These are the activations of a small neural network, seen along a few directions. Each row is one input.
In each table, some parts of the input vary, and every possible input appears once, in random order.
A made-up example of a description, with smaller parts first: one of 4 places along a line, together with either a single point or one of 9 places around a ring or (one of 3 separate values, together with one of 8 places around a ring).
Shared parts are said once, and a part with two or three values counts as separate values.
(in the rows, 128 means zero)

Other details of the inputs vary at random and push rows far along two fixed directions, the same in every table; ignore that.

Rows:
row 1: [ 61 112 104 124 183 131  43 154 162  60  67 151 149 175 152]
row 2: [158 179 150 137  94 108 238 146  99 162 130 134 166 142 105]
row 3: [152 135 120 147 117 135 101  93 126 160 140 138  76  33 120]
row 4: [173 118 134 185 125 148  92 118 116 174 136 113 124  75 154]
row 5: [179 110 143 121 113 182 108  97  93 178 199 127  84  93 121]
row 6: [145 152 130 156 139 106 108  97 103 147 149 132 101  78 130]
row 7: [139 118 116 150 132 137  85 110 154 172 142 133 111  58 121]
row 8: [123 130 127 142 135  95 179 122 131 152 114 123 164 180 115]
row 9: [129 115 106 121 110 185  88 108 112 154 188 102  90  77 135]
row 10: [ 66 145 112 103 155 163  95 121 125  55 114 105 120 210 185]
row 11: [ 74 132 129  99 142 110  55 148 135  35 100  84  98 190 195]
row 12: [153 142 143 109 106  96 225 120 129 157 124 163 162 167  85]
row 13: [110 138 144 103 128  96 109 159 120  66 136 102 105 190 158]
row 14: [ 83 137 116 125 177 112  82 149 127  37  80 172 130 184 145]
row 15: [133 137 143 118 139 115 199 143 134  93 117 155 149 148 108]
row 16: [186  99 161 117  99 128  72 125 105 156 183 105  66  79 128]
row 17: [ 88 140 123 138 184  96  57  94 128  62  82 132 152 189 195]
row 18: [154  89 123 148 138 191  64 106 114 159 186 108  79 106 149]
row 19: [147 111 130 143 141 157  85 107 135 116 126 135  85  31 135]
row 20: [112  96 136 120 138 111  75 156 140  82 126  88 113 201 170]
row 21: [162  99 145 125 116 126 239 149 147 158 126 146 165 148  73]
row 22: [128 103 126 125 133 120 167 160 136 130 101 165 151 179  80]
row 23: [130 128 136  75  57  99 216 171 125 155 159  90 135 154  80]
row 24: [122 121 122 105 107 124 214 144 150 123 117 137 169 121  87]
row 25: [161 129 134 135 123 179  97 106  90 155 205 123  64  78 131]
row 26: [119 170 132 112 101  91 234 121 116 163 113 125 151 148  86]
row 27: [130 106 119 130 134 195  58 114 128 166 184 101  90  87 144]
row 28: [ 72 155 103 143 143 121  93 133 136  67  74 104 181 165 201]
row 29: [107 110 136 122 181 124  96 121 150  38  79 153 160 181 174]
row 30: [ 74 118  94 117 148 125  80 146 142  67  83 152 142 145 130]
row 31: [143 176 143 126  82 119 240 142 108 169 110 119 163 132 105]
row 32: [159  98 117 173 144 136  65  98 141 156 142 138  94  71 139]
row 33: [108 140 124 103 120 120 177 153 126 111  88 163 134 153  80]
row 34: [149 135 130 167 121 152  87 125 130 181 134 106 135  56 149]
row 35: [141  98 139 123 112 138  43 145 139 153 170  81  76  77 139]
row 36: [147  94 130 143 142 158  95 126 158 151 138 132 119  45 117]
row 37: [148 162 136 120 105  92 237 131 123 154 138 160 142 144  78]
row 38: [146 128 125 152 123 127 108 105 131 207 154 114 118  49 105]
row 39: [ 60 147  94 131 155  96  92 110 140  77  88 110 162 163 172]
row 40: [124 146 111 108  85 101 232 131 142 165 129 140 164 129  74]
row 41: [135 121 139 105 130 114 165 145 120 117 101 181 151 173  83]
row 42: [147 156 150 134 116 114 180 130 110 136 104 133 181 169 142]
Each input here is: one of 6 places around a ring, together with either one of 2 separate values or one of 5 places along a line.
The inputs of row 2 and row 4 match in every part but the place on the ring of 6. If row 13 is changed in the same way as row 2 into row 4, which row does it become? -> row 20
The inputs of row 17 and row 39 match in every part but the place on the ring of 6. If row 16 is changed in the same way as row 17 into row 39, which row does it become? -> row 23
Which other rows does row 19 become when the place on the line of 5 takes its other values? List them by row number. -> row 3, row 26, row 31, row 33
Start at row 36 and move only the place on the ring of 6, one step at a time. The first step leads to row 21. Which rows follow, in order? -> row 29, row 15, row 19, row 24

Rows:
row 43: [103 138 112 150 140 117  66 122 141  91  93 118 121  97 179]
row 44: [ 72 139 106 147 152 112  81 135 148  65  77 108 159 149 176]
row 45: [ 69 132 104 119 154 121  82 130 148  50  77 146 129 153 162]
row 46: [120 152 135 133 126 125 206 124 139 147  94 122 182 174 120]
row 47: [169 102 152 104  97 167 113 135 108 141 175 100 101  99 134]
row 48: [151 110 143 127 122 167 114 157 103 146 178 103  78 111 123]
row 49: [104 172 138 108 121  87 208 146 130 108  79 126 170 176 125]
row 50: [115 108 112 146 159 166  53 104 144 130 135 148 112  70 144]
row 51: [142 119 119 127  93 137 172 132 125 172 145 144 123  64  62]
row 52: [111 124 118 111 130  96 189 162 157 121  95 136 187 197  99]
row 53: [121 138 119 123 128 128 208 123 115 123 112 164 164 180 105]
row 54: [ 81 137  95 143 165 123  82 134 157  76  81 110 169 153 184]
row 55: [163 105 135 135  95 111 160 142 131 182 143 133 125  74  62]
row 56: [ 79 143 116 100 133 106 139 132 144  89 138  93 121 237 154]
row 57: [135 115 131 106 104 129 108 104 115 156 188  86  90 106 134]
row 58: [117 118 139 117 131 107 189 150 155 147 112 149 180 181 100]
row 59: [144  91 141 120 132 162  59 119 127  99 171  89  79  91 172]
row 60: [162 113 148 121  96 175  99 154 107 146 166 109  94 115 132]
row 61: [ 68 145 118 102 143 114 129 154 115 101 132  96 131 237 149]
row 62: [130 126 104 114 116 139 179 138 141 156 130 143 150 111  79]
row 63: [120 126 135 108 109  83 191 158 144 123  96 146 153 168  97]
row 64: [157 139 134 110 105 130 177 123 112 168 137 153 101  64  71]
row 65: [158 133 138 143 101 139 184 124 133 212 155 130 147  64  95]
row 66: [ 69 152 119 126 176 118  82 120 134  28  83 155 146 185 166]
row 67: [120 170 134 123 129  95 210 133 125 111 101 142 185 191 136]
row 68: [144 121 133 102  95 140  95 111 103 164 178  92 101 112 134]
row 69: [138 118 129 149 170 112  56 112 129  91 113 151 118 130 166]
row 70: [155  98 125 172 158 133  53 100 115 126 129 148 102  92 158]
row 71: [148  98 133 164 162 147  46  99 140 139 117 132 108  90 146]
row 72: [145 115 133 142 151 114  47 118 126 115 112 136  84  71 143]
row 73: [158 137 153 130 115  96 171 133 119 144 132 151 135 128  83]
row 74: [122 175 143 128 117  95 203 135 120 118 107 134 170 162 114]
row 75: [164 108 142 125 110 159 127 135 131 139 187 101  67 106 126]
row 76: [105 131 118 121 123 146  34 129 112 118 143  97 100 162 173]
row 77: [129 112 115 153 163 173  57  89 134 130 121 141 104  79 143]
row 78: [173 139 131 127 112 137 179 110 108 172 158 167 118  80  80]
row 79: [175 139 133 161 103 132 187 108 100 192 148 137 135  80 110]
What is each input in this table made of? -> either (one of 2 separate values, together with one of 5 places around a ring) or (one of 3 separate values, together with one of 9 places around a ring)
Which other rows does row 47 become when the choice among 2 separate values takes its other values? List them by row number. -> row 68
Which other rows does row 48 become when the choice among 2 separate values takes its other values? List them by row number. -> row 61

Rows:
row 80: [113 130 136 112 137  95 112 152 136  89  83 152 140 165 122]
row 81: [ 78 124  87 155 158 151   7 107 135  93 105  92 128 112 203]
row 82: [135 111 138  96 101 100 152 153 133 123 148 126 121 142  98]
row 83: [155 137 140 159 144 127 110 104 116 165 150 117 126 111 147]
row 84: [102 123 141  93 127 111 124 151 135  87 114  97 120 176 143]
row 85: [202 104 144 178 135 152  98 107 110 177 156 145 100  23 124]
row 86: [155 135 142 146 125 112 172 108 129 155 122 135 150 146 134]
row 87: [157 155 151 129  89  89 187 132 114 189 154 114 127  92  87]
row 88: [129 137 136  92 117 149 170 127 116 121 145 123 112 145 104]
row 89: [157  97 122 102  81 143 197 143 140 205 178 130 132  80  54]
row 90: [ 89 113 112 133 175 138  64 122 131  57 110 154  97 154 154]
row 91: [144 133 141 131 118  92 170 150 127 120 106 139 144 109 108]
row 92: [131 130 131 132 100 125 229 147 145 167 112 144 180 107  70]
row 93: [ 30 160 102 115 169  94 154 144 165  66  60 111 214 249 174]
row 94: [117 149 114 144 156 123  90  88 129  87 104 144 115 116 168]
row 95: [ 75 123 109 118 158 130 102 144 162  85  69 150 174 176 135]
row 96: [133 109 141 123 134 121 189 152 134 132 124 146 147 208  98]
row 97: [123 169 131 127 130 116 174 111 111 140 137 137 135 131 117]
row 98: [116 133 125 140 132 133  19 132 127  87 135  93  84 102 192]
row 99: [104 121  98 164 159 138  32  92 160 110  98 116 125  77 183]
row 100: [134 138 134 111 127 131 162 126 115 126 115 180 132 132  88]
row 101: [185 128 149 147  94 163 134 125 107 194 189 110 101  85 124]
row 102: [180 124 140 158 102 109  91  99 120 178 150 123  76  12 126]
row 103: [153 129 123 160 152 150  78 101 113 109 128 157  96  39 137]
row 104: [113 104 111 123 163 152  27 103 126  69 147 143  82 104 165]
row 105: [167 112 137 116  95 105 180 161 126 174 150 136  97 107  54]
row 106: [ 77 113 120 100 134 146 129 143 155 107 111 100 146 168 141]
row 107: [ 91 131 104 133 134 158  73 138 148 114 124  98 129 124 175]
row 108: [123 126 150  92 126 131 201 148 131 116 124 109 163 233 123]
row 109: [132 123 119 165 156 150  21  96 105 112 133 100 112 123 201]
row 110: [158  85 109 151 122 166  80 125 143 188 163 129  81  27  84]
row 111: [150 156 130 122  84 135 198 113  83 180 162 130 120 103  91]
row 112: [ 73 175 117  94 135 126 175 150 128  54 101 125 163 243 160]
row 113: [161 104 153 103  98 125 215 143 123 169 168 141 146 168  83]
row 114: [137 138 131 136 100 111 101 123 101 144 141  98 109  96 138]
row 115: [131 130 144 111 138 113 191 150 131 120  93 165 182 221 105]
What is each input in this table made of? -> one of 4 separate values, together with one of 9 places around a ring
The inputs of row 90 and row 110 match in every part but the choice among 4 separate values. If row 112 is changed in the same way as row 90 into row 110, which row does it become? -> row 107

Rows:
row 116: [154 130 131 133 109 152  81 121 108 161 160 108  85  71 131]
row 117: [122 142 131  99 104 130 163 133 117 143 139 113 133 152 117]
row 118: [158 121 135 153 129 144  98 104 119 154 139 141 106  74 124]
row 119: [166 124 134 141 129 141 126 113 116 164 152 150  99  67 105]
row 120: [128 135 120 137 118 123 168 129 131 152 121 134 158 142 115]
row 121: [135 122 139  93  99 127 214 154 134 135 147 119 149 174  93]
row 122: [ 93 133 108 146 155 110  71 121 146  85  99 124 140 138 175]
row 123: [126 135 127 125 116 132 168 132 135 151 111 132 154 138 112]
row 124: [160 133 126 156 117 130 133 108 111 164 151 130 106  58 115]
row 125: [ 76 140 111 131 171 132  83 128 148  72  84 127 150 166 176]
row 126: [145 111 135 125 118 147  95 105 119 153 169 114  90  86 128]
row 127: [132 135 131 120 125 131 173 139 125 125 126 151 144 135 105]
row 128: [143 123 126 148 137 145  97 113 129 158 146 137 104  68 116]
row 129: [138 127 131 123 117 132 169 135 125 130 119 151 148 140 107]
row 130: [154 106 127 143 132 131  90 117 128 159 137 137 109  70 113]
row 131: [138 135 142  99  98 128 209 142 132 152 144 106 146 161 106]
row 132: [132 126 134 126 122 114 156 132 133 150 120 134 150 130 100]
row 133: [141 118 122 141 142 141 100 119 131 149 139 144 105  84 118]
row 134: [ 99 133 123 127 149 131  57 128 126  82 119 113 113 165 168]
row 135: [136 133 136 126 111 123 170 143 125 142 146 107 137 157 127]
row 136: [162 102 136 137 117 157  88 133 122 147 169 114  83  71 127]
row 137: [144 134 142 110 114 101 211 141 124 145 115 148 163 163  87]
row 138: [127 130 130 129 122 126 165 129 136 149 117 140 149 145 103]
row 139: [ 86 128 116 114 148 132  70 146 130  56 108 119 128 189 168]
row 140: [104 119 122 131 160 123  74 130 135  64  92 138 146 150 165]
row 141: [139 125 120 147 126 143 104 114 128 155 134 121 102  57 122]
row 142: [134 146 139 120 113 109 216 133 125 143 121 140 147 149  85]
row 143: [124 141 136 111 105  98 211 144 142 150 116 139 160 156  83]
row 144: [121 129 140 108 119 116 175 158 122 128 127 124 134 189 114]
row 145: [117 138 124 126 122 103 177 139 133 136 109 129 176 163 115]
row 146: [127 144 132 127 122 101 182 133 123 127 110 133 174 164 122]
row 147: [144 105 124 138 128 137  94 128 130 142 133 136 121  75 115]
row 148: [156 103 132 116 102 154 117 119 116 160 178 121  93  74 109]
row 149: [ 84 143 116 134 165 122  91 121 137  58  79 124 141 162 180]
row 150: [124 146 134 120 120 124 185 132 128 129 101 138 165 166 122]
row 151: [143 114 120 141 132 153  98 125 129 148 147 143 105  63 113]
row 152: [110 122 120 141 166 130  71 115 134  79  94 145 130 155 169]
row 153: [ 94 127 119 129 158 115  77 131 144  52  88 140 138 154 171]
row 154: [ 98 124 131 134 154 131  62 136 128  85 117 111 112 163 174]
row 155: [ 95 129 118 119 155 125  61 135 128  70 111 119 116 185 170]
row 156: [151 132 125 142 110 140  89 121 105 157 165 110  94  87 133]
row 157: [ 97 144 114 147 168 125  84 116 131  76 103 134 143 153 181]
row 158: [124 142 125 111 105 121 163 130 113 144 148 115 137 156 120]
row 159: [111 141 133  96 112 118 172 136 122 127 134 121 142 186 111]
row 160: [152 130 121 152 122 141 125 115 122 178 156 133 115  62 112]
row 161: [ 95 120 126 123 161 131  72 123 146  67 119 105 126 179 181]
row 162: [139 118 137 106 118 125 168 137 134 135 147 118 127 160 114]
row 163: [144 117 132 122 113 153  98 107 118 155 163 106  95  79 138]
row 164: [ 92 142 122 132 157 114  79 122 143  65  81 127 141 152 183]
row 165: [127 144 146 104  95 122 211 160 117 154 131 112 147 174 103]
row 166: [151 117 125 145 127 143 105 118 119 134 141 139  96  59 116]
row 167: [141 119 123 150 132 136 100 112 130 153 140 129  97  64 113]
row 168: [149 115 128 121 118 143  88 114 111 153 165 124  83  90 121]
row 169: [ 97 138 123 139 172 128  80 117 136  73  99 139 135 156 169]
row 170: [124 126 125 116 112 114 166 146 142 131 119 142 145 129  99]
row 171: [145 125 145 106 106 119 204 154 128 151 145 121 134 172  95]
row 172: [102 134 125 134 160 121  76 120 133  77  85 125 149 148 178]
row 173: [148 135 131 145 134 149 103 110 119 147 138 134 108  66 135]
row 174: [125 138 133 100  96 115 215 133 120 151 150 115 156 176 106]
row 175: [129 119 134  98 114 125 166 128 125 137 147 124 126 159 112]
row 176: [ 94 139 114 147 164 122  85 116 133  70  88 133 156 176 187]
row 177: [121 146 121 125 109 105 221 140 131 151 121 130 163 155  91]
row 178: [156 116 129 141 118 144 100 113 123 153 173 102  99  84 142]
row 179: [153 112 125 143 126 127  88 116 134 157 142 139  93  56 115]
row 180: [127 140 135 109 106 110 210 145 133 157 109 129 175 153  91]
row 181: [112 132 121 117 131 108 184 141 139 123 107 140 147 165 100]
row 182: [148 128 136 144 127 121 101 111 127 139 133 137 106  76 127]
row 183: [104 128 128 138 165 115  73 118 135  75  91 133 144 155 168]
row 184: [150 115 141 138 125 143  98 126 126 145 158 109  94 101 133]
row 185: [110 145 128 113 115 106 181 142 145 129 100 129 162 155 115]
row 186: [159 120 133 142 127 123  98 112 125 145 139 144  95  66 122]
row 187: [124 127 128  96 104 132 160 143 118 130 146 126 130 154 104]
row 188: [120 127 125 118 128 118 177 139 139 134 106 147 158 175 105]
row 189: [141 110 117 144 127 144 101 123 130 142 141 135  99  59 110]
row 190: [ 99 141 117 144 156 106  80 117 137  73  96 129 142 148 182]
row 191: [143 110 135 132 117 149  95 143 114 139 155 119  93  96 127]
row 192: [117 142 135 120 112 114 178 154 117 133 131 112 148 184 128]
row 193: [158 107 124 142 113 153 119 124 127 169 146 144 112  65  98]
row 194: [160 116 139 140 116 155  90 123 121 159 162 101  86  69 140]
row 195: [ 90 130 115 134 174 114  88 122 138  55  85 138 131 172 169]
The inputs of row 117 and row 187 match in every part but one. If row 123 is changed in the same way as row 117 into row 187, which row does it become? -> row 193
The inputs of row 129 and row 118 match in every part but one. If row 189 is changed in the same way as row 129 into row 118, which row does it become? -> row 167
What is each input in this table made of? -> one of 5 places along a line, together with either one of 6 places around a ring or (one of 2 separate values, together with one of 5 places around a ring)
Which other rows does row 145 become when the choice among 2 separate values takes its other values? List them by row number. -> row 146
Which other rows does row 167 become when the place on the ring of 5 takes its other values? List them by row number. -> row 128, row 132, row 138, row 143
